These are the activations of a small network on made-up records, seen along a few directions, one row for each record.
Each row is followed by the record's values for the fields Fef, Did, Zag, Tizem, Vuvev, Lef.
Not every record has every field; a missing one is left out.
Other fields move the rows too, some of them a lot.
In the rows, zero is written as 500.
Random noise pushes rows far along 4 fixed directions. That doesn't count. These rows show it; they differ only by the noise:
[492 467 326 281 453 306 380 438 476 478 571 446 615 441 427 479 531 608]
[415 431 718 410 578 529 589 807 343 497 508 373 521 423 705 701 237 467]
[397 363 511 583 436 297 575 281 651 536 588 687 857 194 316 431 441 516]
[548 483 609 402 485 632 552 560 352 449 448 491 338 511 495 552 710 591]
[240 502 538 294 612 342 517 514 668 341 587 221 407 602 337 506 325 723]
[656 440 625 410 456 655 526 741 153 559 433 552 480 392 739 669 595 431]

[536 568 262 367 452 336 352 466 482 538 558 336 469 665 630 449 351 496]  Fef: t5 / Did: j5 / Zag: y2 / Tizem: c1 / Vuvev: b1 / Lef: v3
[502 547 445 328 535 401 384 656 455 553 552 252 354 709 621 509 406 503]  Fef: t4 / Did: j2 / Zag: y3 / Tizem: c1 / Vuvev: b1 / Lef: v3
[347 420 663 654 461 400 723 358 735 583 617 538 630 404 481 448 258 432]  Fef: t5 / Did: j1 / Zag: y3 / Tizem: c2 / Vuvev: b1 / Lef: v3
[541 390 538 610 424 459 542 536 456 633 560 749 782 240 611 563 392 330]  Fef: t4 / Did: j1 / Zag: y2 / Tizem: c2 / Vuvev: b1 / Lef: v3
[445 472 652 641 523 481 639 458 569 428 528 559 543 423 382 559 495 498]  Fef: t2 / Did: j5 / Zag: y2 / Tizem: c2 / Vuvev: b1 / Lef: v3
[436 506 399 584 535 504 424 439 668 455 442 589 583 456 397 407 484 557]  Fef: t3 / Did: j3 / Zag: y2 / Tizem: c2 / Vuvev: b1 / Lef: v3
[514 435 588 506 593 573 557 599 462 428 403 521 557 416 464 613 527 564]  Fef: t3 / Did: j4 / Zag: y3 / Tizem: c1 / Vuvev: b2 / Lef: v2
[451 344 566 459 535 376 593 535 517 507 618 462 720 310 451 634 343 492]  Fef: t5 / Did: j4 / Zag: y3 / Tizem: c1 / Vuvev: b2 / Lef: v3
[683 557 301 270 410 397 373 519 324 609 576 395 526 608 710 492 562 444]  Fef: t2 / Did: j1 / Zag: y3 / Tizem: c2 / Vuvev: b2 / Lef: v3
[651 493 327 310 360 382 363 356 449 569 578 521 402 603 451 407 795 543]  Fef: t4 / Did: j2 / Zag: y3 / Tizem: c1 / Vuvev: b1 / Lef: v3
[629 559 237 388 477 498 309 437 467 441 428 512 514 513 364 478 724 603]  Fef: t3 / Did: j4 / Zag: y2 / Tizem: c2 / Vuvev: b2 / Lef: v3
[492 489 377 460 458 441 429 530 440 564 513 540 579 473 515 535 559 466]  Fef: t4 / Zag: y1 / Tizem: c1 / Vuvev: b2 / Lef: v3
[583 449 356 239 404 312 384 425 415 531 645 409 577 511 487 603 586 500]  Fef: t4 / Did: j5 / Zag: y3 / Tizem: c1 / Vuvev: b2 / Lef: v3
[591 589 366 377 518 549 343 570 403 450 420 444 464 539 515 592 589 554]  Fef: t3 / Did: j5 / Zag: y2 / Tizem: c2 / Vuvev: b2 / Lef: v3
[261 528 627 593 635 472 569 559 743 414 505 419 582 422 431 566 292 588]  Fef: t3 / Did: j1 / Zag: y1 / Tizem: c1 / Vuvev: b1 / Lef: v3
[563 527 340 602 435 439 455 351 529 594 502 597 657 469 582 386 443 427]  Fef: t5 / Did: j5 / Zag: y2 / Tizem: c1 / Vuvev: b2 / Lef: v2
[343 527 430 512 621 466 398 612 654 461 505 362 590 599 564 449 140 524]  Fef: t3 / Did: j3 / Zag: y2 / Tizem: c1
[490 464 506 473 459 480 551 476 516 443 543 548 486 493 417 508 567 522]  Fef: t2 / Did: j3 / Zag: y2 / Tizem: c2 / Vuvev: b1 / Lef: v3
[532 489 126 185 473 186 266 366 579 429 551 415 664 485 293 450 582 695]  Fef: t3 / Did: j4 / Zag: y3 / Tizem: c1 / Vuvev: b2 / Lef: v2
[442 590 408 705 460 535 513 158 734 462 447 583 391 610 322 254 717 550]  Fef: t4 / Did: j3 / Zag: y2 / Tizem: c1 / Vuvev: b1 / Lef: v3
[616 451 744 334 490 724 631 692 250 476 499 334 151 641 595 732 660 541]  Fef: t5 / Did: j5 / Zag: y3 / Tizem: c1 / Vuvev: b2 / Lef: v3
[356 634 569 624 625 628 558 540 676 506 404 369 315 715 559 364 320 494]  Fef: t3 / Did: j2 / Zag: y2 / Tizem: c1 / Vuvev: b2 / Lef: v3
[510 500 487 207 480 403 474 488 525 410 554 288 318 644 369 557 589 653]  Fef: t3 / Did: j4 / Zag: y3 / Tizem: c1 / Vuvev: b2 / Lef: v3
[310 442 649 290 522 265 590 632 546 436 698 244 581 519 472 668 159 555]  Fef: t2 / Did: j1 / Zag: y3 / Tizem: c1 / Vuvev: b2 / Lef: v3
[306 522 305 402 594 270 381 437 638 448 568 438 629 520 353 480 330 614]  Fef: t4 / Did: j1 / Zag: y2 / Tizem: c2 / Vuvev: b2 / Lef: v1
[515 470 630 620 544 608 618 654 400 500 484 533 500 376 592 628 424 447]  Fef: t5 / Did: j1 / Zag: y2 / Tizem: c2 / Vuvev: b1 / Lef: v3
[669 476 454 381 417 593 421 480 264 474 417 553 378 521 489 535 854 582]  Fef: t1 / Did: j5 / Zag: y3 / Tizem: c1 / Vuvev: b2 / Lef: v2
[414 560 542 354 656 484 462 721 426 443 475 302 418 621 630 582 332 524]  Fef: t2 / Did: j2 / Zag: y3 / Tizem: c1 / Vuvev: b2 / Lef: v2
[513 502 580 547 458 685 528 595 350 480 383 541 377 486 526 570 714 511]  Fef: t1 / Did: j3 / Zag: y1 / Tizem: c1 / Vuvev: b2 / Lef: v3
[772 331 531 518 268 513 491 333 317 622 548 835 706 211 515 511 818 397]  Fef: t1 / Did: j5 / Zag: y3 / Tizem: c1 / Vuvev: b1 / Lef: v3
[709 461 343 227 404 470 379 476 296 428 566 406 369 551 498 583 830 583]  Fef: t5 / Did: j3 / Zag: y3 / Tizem: c1 / Vuvev: b1 / Lef: v3
[565 313 448 460 360 275 531 330 504 621 670 620 843 236 415 569 464 438]  Fef: t5 / Did: j5 / Zag: y3 / Tizem: c1 / Vuvev: b2 / Lef: v3
[492 520 386 271 436 390 430 383 526 496 616 347 379 679 372 466 649 621]  Fef: t4 / Did: j1 / Zag: y3 / Tizem: c1 / Vuvev: b2 / Lef: v3
[600 580 246 687 424 475 354 315 501 709 428 748 753 399 673 242 508 290]  Fef: t1 / Did: j2 / Zag: y2 / Tizem: c1 / Vuvev: b2 / Lef: v1
[634 459 349 393 362 330 387 298 448 467 578 546 604 391 336 451 775 569]  Fef: t1 / Did: j4 / Zag: y3 / Tizem: c1 / Vuvev: b1 / Lef: v3
[569 460 361 528 479 509 440 581 377 582 492 600 662 343 558 569 441 426]  Fef: t5 / Zag: y2 / Tizem: c2 / Vuvev: b2 / Lef: v3
[503 488 514 433 552 530 515 532 509 406 427 440 460 510 387 559 600 606]  Fef: t3 / Did: j4 / Zag: y3 / Tizem: c1 / Vuvev: b2 / Lef: v2
[562 513 565 403 463 562 525 545 407 424 517 470 422 514 458 589 615 489]  Fef: t2 / Did: j3 / Zag: y2 / Tizem: c2 / Vuvev: b2 / Lef: v3
[462 350 757 496 528 442 706 589 512 478 611 507 627 375 532 628 360 438]  Fef: t2 / Did: j4 / Zag: y3 / Tizem: c1 / Vuvev: b1 / Lef: v3
[440 514 251 588 590 415 323 506 598 476 422 568 852 381 463 465 281 536]  Fef: t3 / Zag: y2 / Tizem: c1
[509 468 683 779 494 641 579 571 433 524 409 669 588 311 559 515 450 400]  Fef: t1 / Zag: y2 / Tizem: c2 / Vuvev: b1 / Lef: v3
[377 561 364 353 622 382 365 534 543 477 515 384 428 634 486 482 354 554]  Fef: t4 / Did: j2 / Zag: y2 / Tizem: c2 / Vuvev: b2 / Lef: v1
[728 473 421 361 348 483 421 545 248 593 524 543 598 421 653 591 653 344]  Fef: t2 / Did: j3 / Zag: y3 / Tizem: c1 / Vuvev: b2 / Lef: v3
[457 532 619 745 515 719 584 501 600 493 354 612 453 458 415 471 535 476]  Fef: t3 / Did: j3 / Zag: y2 / Tizem: c2 / Vuvev: b2 / Lef: v3
[611 431 821 721 527 750 682 660 272 562 382 786 566 289 611 620 556 337]  Fef: t2 / Did: j2 / Zag: y2 / Tizem: c2 / Vuvev: b2 / Lef: v2

Here are new rows. What are their fields?
[526 474 381 499 417 463 454 406 475 560 510 618 563 455 415 483 701 490]  Fef: t4 / Zag: y1 / Tizem: c1 / Vuvev: b2 / Lef: v3
[558 419 578 518 409 569 552 527 393 604 513 552 490 488 585 546 573 371]  Fef: t4 / Did: j3 / Zag: y3 / Tizem: c1 / Vuvev: b2 / Lef: v3
[534 443 472 369 426 379 471 506 442 573 612 510 581 481 589 550 489 479]  Fef: t4 / Did: j1 / Zag: y3 / Tizem: c1 / Vuvev: b1 / Lef: v3
[421 338 834 798 460 437 805 520 548 625 594 737 863 175 575 592 249 312]  Fef: t2 / Did: j1 / Zag: y3 / Tizem: c1 / Vuvev: b1 / Lef: v3
[353 466 553 568 619 484 503 468 585 384 472 515 582 390 356 514 413 581]  Fef: t1 / Did: j5 / Zag: y2 / Tizem: c2 / Vuvev: b2 / Lef: v2
[478 590 531 318 648 648 389 798 423 353 414 242 220 722 626 660 428 619]  Fef: t3 / Did: j5 / Zag: y2 / Tizem: c2 / Vuvev: b1 / Lef: v3
[470 603 249 185 586 465 274 612 411 406 476 272 235 791 509 503 544 634]  Fef: t4 / Did: j3 / Zag: y2 / Tizem: c2 / Vuvev: b2 / Lef: v1
[386 501 862 866 574 717 730 537 636 546 356 646 427 441 528 474 438 424]  Fef: t3 / Did: j2 / Zag: y3 / Tizem: c1 / Vuvev: b1 / Lef: v3
[566 335 621 377 401 356 602 484 452 522 668 567 652 367 513 629 478 450]  Fef: t2 / Did: j5 / Zag: y3 / Tizem: c1 / Vuvev: b1 / Lef: v3
[479 560 222 306 534 403 287 496 539 432 553 375 422 668 463 435 555 589]  Fef: t4 / Did: j3 / Zag: y2 / Tizem: c2 / Vuvev: b1 / Lef: v3
[510 467 517 388 558 514 478 761 372 489 434 448 600 405 636 690 361 525]  Fef: t3 / Did: j1 / Zag: y3 / Tizem: c1 / Vuvev: b2 / Lef: v2
[531 443 226 275 408 183 317 338 578 513 611 456 768 422 358 500 485 604]  Fef: t3 / Did: j5 / Zag: y3 / Tizem: c1 / Vuvev: b2 / Lef: v3
[549 541 496 434 551 637 490 534 456 422 477 470 255 561 476 491 668 572]  Fef: t5 / Did: j2 / Zag: y2 / Tizem: c2 / Vuvev: b1 / Lef: v3
[519 642 294 341 461 484 361 393 544 502 512 297 241 843 525 363 566 557]  Fef: t4 / Did: j5 / Zag: y2 / Tizem: c1 / Vuvev: b2 / Lef: v3
[481 344 825 650 470 529 776 467 517 536 580 569 539 353 473 621 447 444]  Fef: t5 / Did: j5 / Zag: y3 / Tizem: c1 / Vuvev: b1 / Lef: v3
[395 631 216 440 584 439 330 239 764 350 390 459 400 647 175 278 749 782]  Fef: t3 / Did: j2 / Zag: y3 / Tizem: c1 / Vuvev: b2 / Lef: v2
[350 511 666 563 475 468 723 208 799 411 622 450 323 641 258 340 616 637]  Fef: t2 / Did: j1 / Zag: y3 / Tizem: c2 / Vuvev: b1 / Lef: v3
[722 599 282 346 449 607 288 554 268 481 403 479 222 721 521 514 893 590]  Fef: t4 / Did: j5 / Zag: y2 / Tizem: c2 / Vuvev: b1 / Lef: v3
[653 498 358 361 402 488 323 450 369 491 517 571 486 467 506 469 680 526]  Fef: t1 / Did: j5 / Zag: y2 / Tizem: c2 / Vuvev: b1 / Lef: v3
[453 501 525 454 610 497 506 690 421 546 470 403 477 514 675 576 286 473]  Fef: t5 / Did: j2 / Zag: y3 / Tizem: c1 / Vuvev: b2 / Lef: v2
[478 481 817 574 541 661 721 660 445 457 502 562 441 410 582 652 449 428]  Fef: t2 / Did: j1 / Zag: y2 / Tizem: c2 / Vuvev: b1 / Lef: v3
[497 419 705 453 481 587 648 618 359 505 551 447 413 469 529 686 511 517]  Fef: t5 / Did: j1 / Zag: y3 / Tizem: c1 / Vuvev: b2 / Lef: v3
